A small network was shown many inputs. Here are its activations along a few directions, one row for each input.
In each table, some parts of the input vary, and every possible input appears once, in random order.
Descriptions start from the smaller parts, as in this example, which fits no table here: one of 3 separate values, together with either a single point or one of 9 places along a line or (one of 5 places around a ring, together with one of 6 places along a line).
Shared parts are said once, and a part with two or three values counts as separate values.

Other details of the inputs shift rows strongly along two fixed directions, in all tables alike. That doesn't count.

Table:
r1: [ 60  10  16  -6 -22  23 -18  -7 -14   1  26  -5 -17]
r2: [18 -1  9 27 25 12  6 41 -6 -6 -1  0 -4]
r3: [-69 -10  -3 -16  12 -18  36 -21  17   5 -19  11  32]
r4: [-10   0  12   6  28 -15  21  29   0  -9  -7   8  18]
r5: [-18 -23 -18  68  30   1   1  72  20 -14  -6 -24  -7]
r6: [ -2  14  13 -40   2 -16  -2 -24 -16  -3  14  22  22]
r7: [-27   7   8 -13  37 -24  18  14  -6 -12  -5  18  27]
r8: [-21 -19 -16  72  43   0  -4  67  22 -16 -12 -21  -4]
r9: [-40 -17   2  11  20 -14  27  -5  26  -1 -19   2   2]
r10: [-15  -4   1  -5 -17  17   8 -28   8  12  -5   6  -2]
r11: [-27  12  10 -29  23 -29  19  -2 -10  -5  -6  20  33]
r12: [ 23   8 -10  11 -21  20 -19   2 -10   7   2 -25 -23]
r13: [-45  11  -9 -50 -10 -47  -5 -51  -3   5  -2   9  38]
r14: [ -8 -13   3 -10 -13  -4   6 -38  16   8   4   4  -8]
r15: [  6  11   6 -17  12  -4  11   1 -16   2   1   6  11]
r16: [-20  -6 -12  34  23  -8  -7  30  11  -6 -12 -12   3]
r17: [ 16   9  16 -22  -5  -9   1  -9  -9  -4  12   4  13]
r18: [ 22 -25 -12  27 -14  32  -4   7  19  -6  -2  -4 -38]
r19: [-27  -5  -8 -58 -30 -21  13 -63  10   2 -12  21   8]
r20: [-29 -10   9  34  58 -21  35  66  14 -22 -15  -6  25]
r21: [ 25  11  14 -20  -7   4 -11 -12 -17   1  18  12   4]
r22: [-22  15 -11 -35 -21 -19  -3 -27  -6  11  -9  -3  11]
r23: [ 10   7 -11  -8 -27   1 -25 -20  -4   9   4  -4  -7]
r24: [ 58   4  15  28  -3  29 -12  29  -6  -6  12  -9 -23]
r25: [ 17 -20 -15  25  -7  35   2  11  16  -3 -10  -8 -39]
r26: [ 57  26  22 -48 -45   9 -21 -50 -25  10  22   8  -6]
r27: [-44 -21 -19  45  38 -19   6  53  22 -13 -11 -13  13]
r28: [-29  12   5 -31  27 -27  23  -3 -12  -3  -4  15  34]
r29: [  8  13 -14 -16 -24   7 -21 -21  -9  15   0 -10  -9]
r30: [ 37   0   8  29  15  25   4  39  -8  -4   3  -7 -16]
r31: [-55   8   8 -37  39 -52  44   2   0 -10 -15   9  54]
r32: [-10 -11  -9  31   5  -6  -4  28   6  -8  -2 -20  -3]
r33: [-43  -9   1  -6  -1  -3  21 -20  16   6 -12  10  16]
r34: [ 40  10  13   2  -6  19 -15   5 -16   0  14   9 -10]
r35: [ 44   3  14   1 -10  17 -10   6 -12   0  18   1 -10]
r36: [ 8  5 13 -4 11 -5  4 11 -8 -3  3 11 10]
r37: [-18 -27   1  29  14   0  15   5  27  -4  -5  -3 -12]
r38: [-40   1   7 -45 -13 -31  20 -63  12  10 -13  17  15]
r39: [ 31  -5   6   4 -30  24 -10 -37   9  11   4   0 -35]
r40: [ 24 -11   7  43  29  21  -6  52  -1 -13  15  -5 -11]
r41: [ 50  11  13   2  -7  26 -24   2 -19  -1  22   9 -19]
r42: [ 20  -3   3  -3 -23  22  -3 -38   7  14  -1  -2 -31]
r43: [ 27  16  -3 -38 -56   0 -29 -55 -20  14  17  -8 -11]
r44: [ 46  28  -5 -35 -55  21 -46 -62 -25  23  11  -7 -22]
r45: [-76  -3 -16 -31  17 -59  16 -15  11  -2 -11   7  50]
r46: [ 35   9 -14  10 -29  30 -26   1 -10  14   5 -22 -31]
r47: [ 12 -13 -10  -3 -23  20  -1 -16  13  -1  -9   4 -28]
r48: [ 25 -10 -13  60   8  25 -29  39   8  -5   4 -22 -27]
r49: [-36 -19 -13 -12   4  -9  23  -9  21  -7 -22   8   0]
r50: [-39  15  -9 -52 -21 -41  -4 -48  -2  10  -8  12  30]
r51: [  5  -7  -8  47   5  10  -9  43   6  -7  -9 -23 -19]
r52: [ 50  20  11 -13 -15  25 -15 -12 -26   7  14   6 -16]
r53: [-49 -23 -19  43  37 -23  14  57  21 -14  -9 -17  16]
r54: [  8   3   9 -40 -42  -3  -4 -75   3  17   5  13 -12]
r55: [  4  10  14 -38  -5 -15   1 -23 -15   3  11  16  21]
r56: [ 54   1  13  28  -1  30 -11  31  -8  -3  12  -3 -23]
r57: [  3  -8   5  50  50  10   7  69   3 -20  -1   2  -3]
r58: [-36 -19  -3   3   0  -1  18 -16  19   4   1   5  13]
r59: [ 45  -6 -13  60 -15  39 -30  45   3   1   5 -25 -45]
r60: [-32   5   7 -18  34 -30  29  13  -7  -5 -11  13  34]
r61: [ 41  -5   3   7 -50  48 -21 -38   1  17  20   0 -33]
r62: [ 24  24 -10 -39 -50  10 -32 -52 -19  22   4  -3 -14]
r63: [ 45  12  14  -2  -9  20  -5   5 -17   3   7   2 -13]
r64: [-24  -7  10  -7  29 -26  23  20   2 -11   3   7  31]
r65: [ 31 -19 -16  25 -14  46  -4   8  12   0  -4 -13 -47]
r66: [ -8 -25 -19  82  42  11 -11  72  22 -17   1 -28 -11]
r67: [ 56  16  15  -8 -21  26 -18  -9 -22   8  14   7 -18]
r68: [-40 -13 -21  47  47  -9   6  52  16  -9 -17 -21  10]
r69: [ 44 -20 -13  10 -35  42 -16 -16  10   1  11  -5 -46]
r70: [ 25   5 -11  17 -22  19 -29   3  -3   9   1 -11 -24]
r71: [-36  -1   2 -42  -8 -22  22 -58  10  13 -12   9  10]
r72: [-70 -10  -6 -15  15 -17  37 -20  17   5 -16   8  32]
r73: [ 30   1  -8  37 -13  28 -21  27  -5   2  -1 -29 -33]
r74: [-84   5 -12 -30  29 -61  19 -14  10  -4 -25   7  52]
r75: [ 57  19  15 -10 -17  23  -9  -7 -19   5  12  -5 -16]
r76: [-22  -9   1  43  66  -5  23  70   5 -21  -8   1  12]
r77: [-29  -9  -9 -58 -28 -22  14 -64  11   2  -6  20  12]
r78: [-37   8   3 -22  41 -28  26   9  -8 -10  -5  15  34]
r79: [-22  18  14 -54   7 -33   8 -31 -15  -3   4  29  34]
r80: [-44  -2  -7  -1   7 -36  10   7   6  -7 -14  -6  22]
r81: [-44  16 -10 -51 -17 -41   6 -36  -4   9 -14   5  29]
r82: [-24 -16   4  38  60  -8  16  64   9 -23   5   3  18]
r83: [ 36  -5 -15  58  -4  39 -30  44   4   4  -2 -25 -41]
r84: [-48 -19 -12  42  34 -28  15  52  18 -18 -16 -17  16]
r85: [ -6   1  11 -17  14 -15   8   2  -8  -4   9  11  22]
r86: [ 31  21  18 -50 -29  -3 -12 -44 -25  11  16  19   8]
r87: [ 59  16  10 -10 -19  30  -9  -8 -24   9  14  -3 -21]
r88: [ 45  -2  13  29   4  24  -7  33  -6  -5  13  -3 -17]
r89: [-33  -1   3 -42 -29  -9  11 -62   7  13   0  19  20]
r90: [-15  -5   9  25  44  -9  16  47   2 -14  -6   8  17]
r91: [  7  23  -2 -45 -46 -10 -18 -51 -18  13  -1  -4  -1]
r92: [ -5   1  11   0  22 -10   6  18  -6  -8   5  12  17]
r93: [ 29  16  17 -20 -10   1  -1 -11 -13   0   6   5   4]
r94: [ 37  -1   4   6 -47  47 -19 -36   2  17  12   2 -32]
r95: [ 36   0 -11  40 -19  31 -27  28  -1   5   2 -21 -36]
r96: [-41   0 -12 -15  -3 -35   4  -5   6  -1  -9  -1  21]
Each input here is: one of 8 places along a line, together with either one of 3 separate values or one of 4 places along a line or one of 5 places along a line.
Changing only the place on the line of 8 turns r51 into r80. The same change can be made to r4. Which row results? -> r56
Changing only the place on the line of 8 turns r81 into r5. The same change can be made to r63. Which row results? -> r35
Change only the place on the line of 4 in r32. List by row number the other rows that result. -> r5, r13, r27
Change only the choice among 3 separate values in r69. List by row number the other rows that result. -> r14, r58
Change only the place on the line of 5 in r4. List by row number the other rows that result. -> r57, r67, r90, r93
A walk changes only the place on the line of 8. It starts at r78 and steps to r76. List the rest of the walk in order. -> r7, r57, r79, r41, r6, r82
A walk changes only the place on the line of 5. It starts at r78 and steps to r28. List the rest of the walk in order. -> r15, r87, r31
Change only the choice among 3 separate values in r49. List by row number the other rows that result. -> r9, r10
